A small network was trained on made-up records. Each row is its average activation on records with the value named, seen along a few directions.
Related values have similar rows: they may be neighbours, one step apart, or belong to one group.
In the rows, 500 means zero.
Strong random noise was added to every row along 16 fixed directions; ignore it. To show where, here is one row again and again, with new noise each time:
[328 444 365 683 199 448 315 353 570 676 394 241 562 296 465 244 607 489
 727 650 605 788 433 377 328 347 491]
[417 305 199 505 526 473 655 739 497 510 556 383 432 362 532 243 655 712
 899 563 586 603 566 673 445 478 402]
[879 458 609 842 462 448 239 259 515 577 504 557 619 341 525 319 543 385
 474 588 665 792 742 480 590 668 198]
[612 661 376 584 528 477 425 591 410 591 326 703 548 579 531 300 723 587
 523 598 491 355 556 612 515 510 462]
[408 718 522 533 431 334 452 693 519 327 450 267 509 411 735 534 629 476
 497 581 554 695 364 456 366 436 495]
[733 216 572 405 578 649 699 389 496 597 525 597 237 219 346 404 550 472
 600 555 368 489 434 670 318 641 270]
[829 135 442 561 612 345 670 335 695 439 470 484 223 288 339 386 594 563
 567 662 543 288 415 480 411 328 401]
[383 517 275 671 283 673 284 513 612 597 395 460 439 557 472 360 531 472
 422 611 543 431 387 443 450 230 591]
[454 568 554 308 560 714 367 460 461 436 448 311 434 309 419 689 515 504
 349 735 245 275 480 666 400 488 569]
[349 307 510 457 324 478 298 246 381 712 473 549 760 643 297 543 353 542
 648 408 621 490 321 517 563 493 624]
[612 297 605 605 539 581 450 425 444 488 515 614 524 423 521 484 357 551
 422 532 449 441 335 608 600 581 382]
[805 538 912 555 649 753 477 602 588 664 334 533 449 462 604 651 641 380
 193 498 521 597 423 545 184 540 400]
[648 497 310 434 500 268 516 322 562 388 458 488 523 552 550 479 441 504
 425 608 359 202 310 610 540 446 531]
[357 241 786 604 473 628 641 385 500 789 426 494 550 537 126 514 544 663
 757 359 572 542 475  86 279 393 707]
[672 486 296 529 368 639 348 603 539 364 695 717 452 664 237 571 454 378
 572 444 722 470 448 540 490 390 375]
[654 477 393 369 460 457 743 531 639 585 456 710 381 723 440 475 478 386
 408 470 611 392 353 462 403 403 501]
[637 899 522 595 640 697 631 826 451 339 570 714 379 734 640 592 522 410
 132 590 533 444 554 324 502 484 461]
[608 381 655 356 561 135 377 235 526 312 453 268 266 338 370 734 700 453
 560 457 568 371 507 457 482 440 629]


Sover, 13 values:
j7: [430 539 656 496 332 379 366 333 590 551 460 519 673 416 408 444 416 448
 632 316 325 610 609 473 576 638 485]
j11: [320 644 647 593 455 741 468 488 554 316 459 591 238 307 373 577 440 475
 289 599 286 379 607 217 615 386 579]
j4: [530 482 425 671 782 609 402 400 241 479 608 343 264 376 612 454 742 566
 472 530 443 390 541 529 440 467 521]
j13: [295 723 491 550 425 417 281 532 276 435 531 691 698 647 483 488 456 594
 643 358 433 436 432 534 615 552 569]
j9: [648 485 242 565 542 531 509 540 709 260 777 272 689 657 541 612 304 482
 481 451 432 372 296 534 348 303 477]
j3: [379 454 578 522 360 440 297 366 351 697 447 562 535 495 234 559 645 393
 616 523 904 674 506 355 462 352 551]
j8: [613 420 467 648 458 613 467 455 414 419 700 490 551 380 451 498 440 398
 619 456 475 641 296 523 268 508 286]
j5: [593 488 339 570 505 397 442 210 376 511 672 356 681 441 553 458 311 446
 466 800 634 665 503 519 616 533 382]
j10: [ 52 413 548 310 559 822 597 585 253 709 512 310 302 162 538 481 489 554
 439 823 495 697 709 606 610 602 506]
j6: [690 674 706 377 751 363 677 560 324 532 562 555 795 424 616 504 554 556
 526 650 536 662 382 605 313 719 272]
j1: [605 515 835 521 467 699 725 690 650 393 448 924 370 450 457 571 297 420
 213 443 348 464 238 373 415 459 337]
j12: [565 694 406 615 368 378 271 517 485 476 462 545 417 580 750 414 651 356
 452 308 547 623 449 635 517 563 445]
j2: [399 260 472 508 596 738 693 454 567 512 543 522 310 482 412 549 359 593
 486 371 252 335 219 451 395 361 627]
Sover is arranged as a line.
What is the length, in steps, of the shortest route from j3 to j2? -> 9
Which values are neighbours of j13? Give them in the order they are listed. -> j7, j1
Which values are neighbours of j12? Give them in the order they are listed. -> j5
Which values are neighbours of j9? Give them in the order they are listed. -> j4, j6

Kef, 13 values:
g12: [437 477 319 534 619 298 543 351 362 550 412 519 556 566 712 342 494 631
 493 505 384 354 419 618 683 556 592]
g13: [413 515 571 490 362 636 570 328 488 601 486 600 344 510 350 471 419 410
 410 537 473 526 466 248 485 509 557]
g7: [390 477 424 628 565 433 447 553 221 516 598 517 334 611 510 475 746 613
 765 302 646 566 499 436 513 528 604]
g1: [477 349 438 549 458 295 355 391 441 382 553 716 358 627 293 515 512 548
 591 344 668 279 341 417 680 331 597]
g8: [633 331 522 778 345 298 382 340 783 779 254 428 657 596 703 288 589 450
 570 209 611 712 448 463 377 410 535]
g11: [483 531 499 412 424 616 565 465 517 570 523 533 486 555 268 527 526 517
 662 383 334 464 617 416 402 582 562]
g3: [591 456 632 444 496 535 497 630 668 710 180 530 519 421 353 465 700 526
 448 735 690 447 645 488 374 334 516]
g2: [218 615 265 211 534 442 666 503 249 532 626 430 654 571 335 538 461 602
 692 718 576 439 696 485 612 562 621]
g4: [602 674 521 256 537 529 660 499 612 551 480 440 446 555 327 611 641 366
 489 495 436 416 653 416 256 472 551]
g5: [348 422 532 590 457 636 520 151 565 652 570 345 299 513 490 512 360 373
 337 399 394 570 699 214 555 476 681]
g6: [423 114 531 621 543 571 480 452 441 645 442 473  86 231 549 251 701 587
 659 359 513 558 403 641 485 493 435]
g10: [423 640 495 409 442 462 352 364 282 564 420 459 472 378 445 488 686 435
 512 629 480 466 413 581 412 507 514]
g9: [337 640 645  39 664 474 903 521 308 764 479 590 560 666 508 642 489 511
 501 457 492 540 533 536 390 697 625]
Kef is arranged as a line.
A walk along Kef starts at g13 and steps to its neighbour g11. Put g7, g5, g6, g10 in the order it reaches them. -> g7, g10, g6, g5
Which values are neighbours of g12? Give them in the order they are listed. -> g8
What is the length, in steps, of the shortest route from g3 to g1? -> 5

Memog, 14 values:
c3: [293 542 529 383 540 453 770 505 452 516 635 229 593 445 576 566 408 544
 611 530 476 736 373 338 274 501 565]
c7: [395 624 444 224 292 354 531 400 508 663 333 513 206 522 434 483 740 252
 549 399 580 616 629 484 413 533 589]
c8: [397 342 656 404 618 453 774 603 496 525 513 444 410 459 488 540 527 565
 573 400 536 528 473 411 451 513 551]
c1: [446 298 500 548 552 648 386 564 491 584 470 590 344 589 652 546 422 488
 252 481 728 490 301 640 625 335 535]
c4: [471 600 629 595 649 584 556 530 286 433 666 403 465 423 607 550 495 555
 456 593 522 669 526 386 490 641 450]
c13: [592 506 643 271 500 726 507 638 529 333 656 721 605 511 116 778 338 468
 625 374 401 436 583 596 457 614 397]
c14: [498 460 514 597 434 489 622 479 615 429 571 652 428 612 359 453 357 457
 432 461 542 407 473 201 590 368 530]
c9: [480 329 550 481 471 520 437 577 542 652 321 458 524 362 708 428 523 483
 449 529 550 620 445 770 525 556 412]
c10: [277 503 456 361 489 484 586 463 307 410 669 465 547 553 256 656 418 532
 652 528 583 462 507 348 550 463 600]
c6: [723 629 467 427 396 309 426 561 739 401 437 474 538 372 477 451 642 363
 579 542 563 597 604 610 356 464 320]
c12: [528 550 367 378 475 536 389 482 504 532 559 397 637 611 615 567 398 454
 427 533 503 507 515 710 547 576 491]
c5: [532 863 307 576 428 706 350 585 333 522 601 524 402 665 539 495 712 371
 530 407 405 546 386 547 198 529 490]
c11: [392 560 570 460 533 502 537 490 405 330 564 423 477 299 501 566 438 540
 529 574 352 568 433 459 497 560 466]
c2: [527 571 597 447 505 802 358 545 345 608 574 658 454 597 349 685 460 366
 261 678 841 596 536 449 532 459 472]
Memog is arranged as a line.
Which values are neighbours of c14? Give them in the order they are listed. -> c8, c6
Which values are neighbours of c11? Give them in the order they are listed. -> c13
Which values are neighbours of c9? Give them in the order they are listed. -> c7, c10
